Each row below holds a small network's activations on one record, seen along a few directions.
Each row is followed by the record's values for the fields T, Y, G, J, F, W.
A field that a record lacks is written absent.
The largest differences between rows may come from other fields.
In the rows, zero is written as 500.
Random noise pushes rows far along 3 fixed directions. That doesn't count. These rows show it; they differ only by the noise:
450, 490, 402, 393, 380, 621, 428, 393, 355, 514, 452, 468, 597, 309, 460, 420, 693, 397, 670, 331, 569, 546, 584, 490, 590
557, 409, 557, 609, 545, 337, 601, 539, 595, 598, 555, 580, 326, 478, 556, 471, 439, 584, 551, 502, 374, 547, 365, 624, 342
503, 525, 521, 671, 510, 515, 601, 475, 613, 526, 481, 517, 519, 673, 544, 535, 308, 495, 369, 721, 344, 594, 315, 484, 494
418, 598, 423, 554, 418, 716, 502, 381, 500, 460, 417, 438, 709, 601, 486, 510, 435, 364, 405, 653, 453, 606, 428, 378, 670
519, 532, 514, 678, 481, 542, 590, 456, 562, 522, 449, 510, 558, 715, 539, 557, 289, 490, 348, 764, 345, 589, 327, 466, 514

442, 492, 480, 482, 491, 600, 483, 573, 548, 487, 572, 479, 609, 468, 488, 487, 524, 471, 419, 534, 442, 495, 494, 476, 585  (T t2; Y y1; G g2; J j2; F f1; W w2)
405, 618, 524, 319, 576, 597, 497, 472, 733, 361, 683, 522, 564, 466, 477, 412, 424, 252, 461, 168, 666, 667, 535, 469, 588  (T absent; Y absent; G g3; J j2; F f2; W w2)
450, 544, 515, 576, 501, 586, 570, 539, 601, 508, 525, 496, 641, 517, 502, 522, 475, 462, 439, 608, 433, 525, 399, 445, 552  (T absent; Y absent; G g3; J j2; F f2; W w1)
635, 427, 533, 554, 422, 477, 423, 542, 291, 527, 395, 495, 465, 632, 437, 590, 475, 574, 518, 588, 518, 451, 521, 543, 485  (T t1; Y y1; G absent; J absent; F absent; W absent)
327, 540, 415, 424, 460, 636, 536, 401, 609, 478, 501, 417, 598, 288, 472, 399, 620, 362, 602, 454, 531, 581, 429, 465, 631  (T absent; Y absent; G g3; J j2; F f1; W w1)
455, 563, 466, 553, 539, 600, 459, 554, 530, 473, 492, 466, 579, 559, 496, 548, 517, 487, 409, 604, 473, 466, 472, 400, 603  (T t2; Y y1; G absent; J absent; F absent; W absent)
430, 515, 533, 564, 632, 467, 529, 622, 660, 500, 586, 533, 476, 448, 520, 507, 570, 529, 443, 534, 407, 451, 420, 473, 485  (T absent; Y absent; G g3; J j1; F f2; W w1)
472, 512, 547, 451, 580, 489, 503, 544, 647, 454, 625, 538, 498, 515, 515, 471, 438, 421, 456, 400, 516, 563, 476, 483, 491  (T absent; Y absent; G g3; J j2; F f1; W w2)
449, 561, 482, 469, 528, 557, 462, 487, 517, 453, 512, 480, 550, 490, 488, 492, 516, 456, 483, 485, 547, 507, 543, 430, 550  (T absent; Y absent; G absent; J absent; F absent; W absent)
356, 556, 457, 396, 506, 589, 407, 510, 497, 463, 544, 459, 593, 368, 473, 417, 654, 433, 516, 352, 589, 501, 629, 463, 631  (T absent; Y absent; G g2; J j1; F f1; W w1)
691, 437, 616, 590, 514, 357, 561, 613, 471, 557, 569, 617, 393, 645, 536, 597, 348, 595, 436, 509, 437, 478, 425, 598, 366  (T t2; Y y1; G g3; J j2; F f2; W w2)
569, 472, 473, 511, 388, 582, 533, 388, 400, 523, 396, 466, 604, 578, 504, 547, 448, 463, 473, 628, 455, 565, 454, 481, 585  (T t2; Y y2; G g3; J j2; F f2; W w2)
502, 460, 529, 476, 536, 440, 476, 586, 522, 527, 545, 537, 481, 396, 525, 494, 581, 548, 576, 429, 526, 444, 546, 514, 439  (T t2; Y y2; G absent; J absent; F absent; W absent)
548, 541, 518, 546, 495, 495, 492, 490, 427, 476, 459, 497, 541, 631, 507, 561, 386, 531, 421, 628, 504, 489, 516, 448, 496  (T absent; Y absent; G absent; J absent; F absent; W absent)
512, 494, 568, 558, 611, 454, 522, 638, 573, 500, 619, 573, 488, 516, 500, 528, 525, 537, 441, 516, 439, 418, 481, 479, 446  (T absent; Y absent; G g3; J j2; F f2; W w1)
482, 506, 349, 484, 449, 385, 426, 360, 286, 483, 238, 403, 391, 571, 477, 572, 566, 610, 532, 507, 547, 387, 638, 461, 434  (T t2; Y y1; G absent; J absent; F absent; W absent)
525, 484, 503, 515, 528, 390, 459, 568, 451, 565, 489, 541, 404, 459, 536, 484, 568, 621, 525, 470, 524, 417, 598, 562, 462  (T absent; Y absent; G g2; J j1; F f2; W w1)
581, 496, 513, 480, 465, 466, 443, 506, 325, 496, 466, 515, 528, 537, 493, 545, 487, 549, 518, 507, 560, 447, 604, 484, 462  (T absent; Y absent; G absent; J absent; F absent; W absent)
548, 413, 559, 478, 542, 384, 503, 561, 487, 550, 576, 552, 386, 408, 506, 479, 561, 572, 563, 399, 480, 477, 523, 575, 388  (T absent; Y absent; G g3; J j1; F f1; W w2)
520, 440, 483, 440, 466, 460, 496, 453, 430, 542, 471, 488, 440, 369, 502, 460, 597, 526, 630, 423, 541, 501, 554, 547, 483  (T t2; Y y2; G absent; J absent; F absent; W absent)
447, 507, 492, 468, 484, 552, 510, 498, 543, 497, 503, 479, 537, 419, 509, 466, 559, 481, 535, 500, 517, 512, 508, 472, 540  (T t2; Y y2; G absent; J absent; F absent; W absent)
398, 580, 449, 454, 570, 534, 445, 425, 579, 428, 514, 429, 504, 469, 499, 454, 545, 463, 540, 397, 524, 476, 524, 484, 522  (T t2; Y y1; G g3; J j2; F f1; W w1)
407, 524, 508, 548, 616, 474, 575, 515, 754, 493, 556, 487, 421, 466, 544, 459, 459, 492, 471, 536, 444, 560, 389, 493, 506  (T t2; Y y2; G absent; J absent; F absent; W absent)
476, 482, 530, 518, 590, 443, 527, 597, 617, 523, 607, 525, 437, 417, 526, 473, 560, 537, 519, 463, 477, 452, 487, 515, 467  (T t2; Y y1; G absent; J absent; F absent; W absent)
417, 565, 465, 499, 591, 562, 489, 576, 669, 482, 551, 456, 510, 410, 481, 460, 576, 439, 476, 502, 460, 516, 481, 453, 553  (T t1; Y y1; G absent; J absent; F absent; W absent)
529, 491, 510, 422, 459, 529, 469, 446, 476, 467, 552, 521, 525, 491, 499, 452, 455, 403, 542, 332, 572, 582, 552, 511, 496  (T t1; Y y2; G g3; J j2; F f1; W w2)
642, 446, 530, 501, 441, 399, 466, 493, 265, 543, 432, 537, 458, 541, 502, 557, 479, 604, 549, 533, 531, 433, 592, 536, 408  (T absent; Y absent; G absent; J absent; F absent; W absent)
573, 419, 553, 458, 520, 398, 473, 557, 425, 533, 566, 575, 406, 413, 498, 502, 571, 565, 591, 362, 510, 439, 574, 563, 387  (T t2; Y y2; G g3; J j2; F f2; W w2)
492, 553, 566, 621, 624, 419, 581, 560, 686, 479, 559, 518, 428, 635, 546, 532, 312, 556, 362, 652, 425, 531, 380, 476, 439  (T absent; Y absent; G absent; J absent; F absent; W absent)
496, 476, 523, 499, 528, 466, 485, 554, 456, 501, 520, 525, 521, 477, 506, 516, 529, 512, 504, 503, 484, 465, 509, 493, 479  (T absent; Y absent; G g3; J j1; F f1; W w1)
474, 544, 504, 514, 545, 505, 518, 489, 553, 480, 498, 491, 500, 531, 505, 497, 450, 493, 460, 546, 505, 524, 481, 462, 511  (T absent; Y absent; G absent; J absent; F absent; W absent)
626, 302, 403, 543, 207, 473, 660, 219, 321, 617, 343, 489, 450, 384, 497, 443, 455, 511, 718, 630, 476, 642, 369, 714, 463  (T t2; Y y2; G g2; J j2; F f1; W w1)
666, 434, 522, 534, 414, 387, 422, 582, 194, 599, 420, 561, 491, 574, 518, 560, 538, 668, 505, 573, 519, 338, 693, 579, 452  (T t2; Y y1; G g2; J j1; F f1; W w1)
491, 506, 471, 404, 423, 614, 462, 427, 484, 437, 481, 475, 650, 541, 498, 507, 437, 370, 488, 480, 539, 563, 526, 435, 617  (T t2; Y y2; G g3; J j2; F f1; W w2)

Here are new rows. What are their fields?
526, 432, 541, 549, 535, 391, 594, 500, 594, 565, 507, 516, 359, 463, 548, 476, 468, 574, 541, 549, 438, 529, 421, 574, 421  (T t2; Y y2; G absent; J absent; F absent; W absent)
450, 533, 513, 608, 521, 538, 605, 445, 690, 493, 511, 494, 522, 630, 538, 478, 272, 427, 399, 622, 395, 644, 321, 484, 513  (T t1; Y y2; G g3; J j2; F f1; W w1)
506, 441, 520, 414, 563, 386, 470, 551, 502, 530, 581, 549, 363, 309, 500, 431, 644, 542, 652, 279, 565, 461, 585, 570, 401  (T absent; Y absent; G absent; J absent; F absent; W absent)
570, 482, 539, 433, 493, 484, 495, 515, 454, 482, 548, 579, 518, 495, 473, 496, 489, 484, 530, 353, 548, 501, 566, 530, 468  (T absent; Y absent; G g3; J j2; F f2; W w2)
471, 546, 498, 446, 532, 526, 434, 546, 480, 457, 545, 493, 566, 454, 488, 496, 547, 483, 513, 424, 585, 471, 591, 441, 511  (T absent; Y absent; G absent; J absent; F absent; W absent)
485, 500, 482, 420, 409, 620, 474, 491, 415, 480, 470, 500, 586, 455, 503, 473, 579, 462, 545, 495, 536, 493, 569, 452, 558  (T t2; Y y2; G absent; J absent; F absent; W absent)
456, 586, 522, 577, 581, 511, 542, 515, 636, 453, 523, 483, 516, 615, 521, 525, 360, 498, 369, 640, 464, 538, 422, 427, 520  (T absent; Y absent; G absent; J absent; F absent; W absent)
559, 366, 539, 448, 547, 336, 441, 626, 440, 576, 578, 558, 290, 291, 486, 461, 706, 620, 700, 263, 544, 407, 558, 628, 371  (T t2; Y y1; G absent; J absent; F absent; W absent)
487, 524, 479, 448, 497, 524, 470, 466, 447, 484, 476, 487, 522, 458, 482, 482, 541, 482, 536, 460, 560, 501, 560, 469, 526  (T absent; Y absent; G absent; J absent; F absent; W absent)
513, 527, 501, 476, 460, 578, 522, 466, 477, 486, 468, 486, 610, 517, 474, 518, 501, 459, 445, 552, 491, 528, 475, 451, 585  (T absent; Y absent; G g3; J j2; F f2; W w2)
463, 546, 531, 551, 597, 455, 548, 531, 646, 481, 548, 502, 445, 536, 525, 494, 413, 520, 437, 557, 474, 530, 432, 477, 472  (T absent; Y absent; G absent; J absent; F absent; W absent)
394, 613, 470, 517, 570, 636, 472, 565, 614, 430, 570, 456, 648, 522, 497, 512, 515, 434, 386, 566, 503, 478, 494, 357, 630  (T t2; Y y1; G absent; J absent; F absent; W absent)
626, 436, 480, 494, 353, 535, 492, 412, 232, 555, 403, 518, 596, 602, 484, 545, 425, 481, 543, 545, 499, 519, 549, 524, 499  (T absent; Y absent; G g3; J j2; F f1; W w1)
439, 565, 473, 524, 435, 714, 380, 549, 500, 431, 408, 398, 635, 609, 376, 546, 521, 404, 463, 605, 564, 508, 475, 413, 693  (T t1; Y y1; G absent; J absent; F absent; W absent)
489, 502, 540, 566, 600, 428, 543, 544, 632, 496, 544, 530, 423, 545, 542, 510, 425, 535, 451, 555, 452, 514, 443, 503, 450  (T t2; Y y2; G absent; J absent; F absent; W absent)
634, 441, 544, 532, 474, 387, 510, 494, 339, 555, 435, 549, 431, 574, 513, 552, 436, 602, 518, 569, 493, 457, 535, 548, 396  (T absent; Y absent; G absent; J absent; F absent; W absent)
379, 586, 473, 556, 546, 614, 616, 463, 719, 474, 551, 478, 580, 489, 495, 444, 463, 394, 450, 530, 437, 618, 348, 465, 604  (T absent; Y absent; G g3; J j2; F f2; W w1)
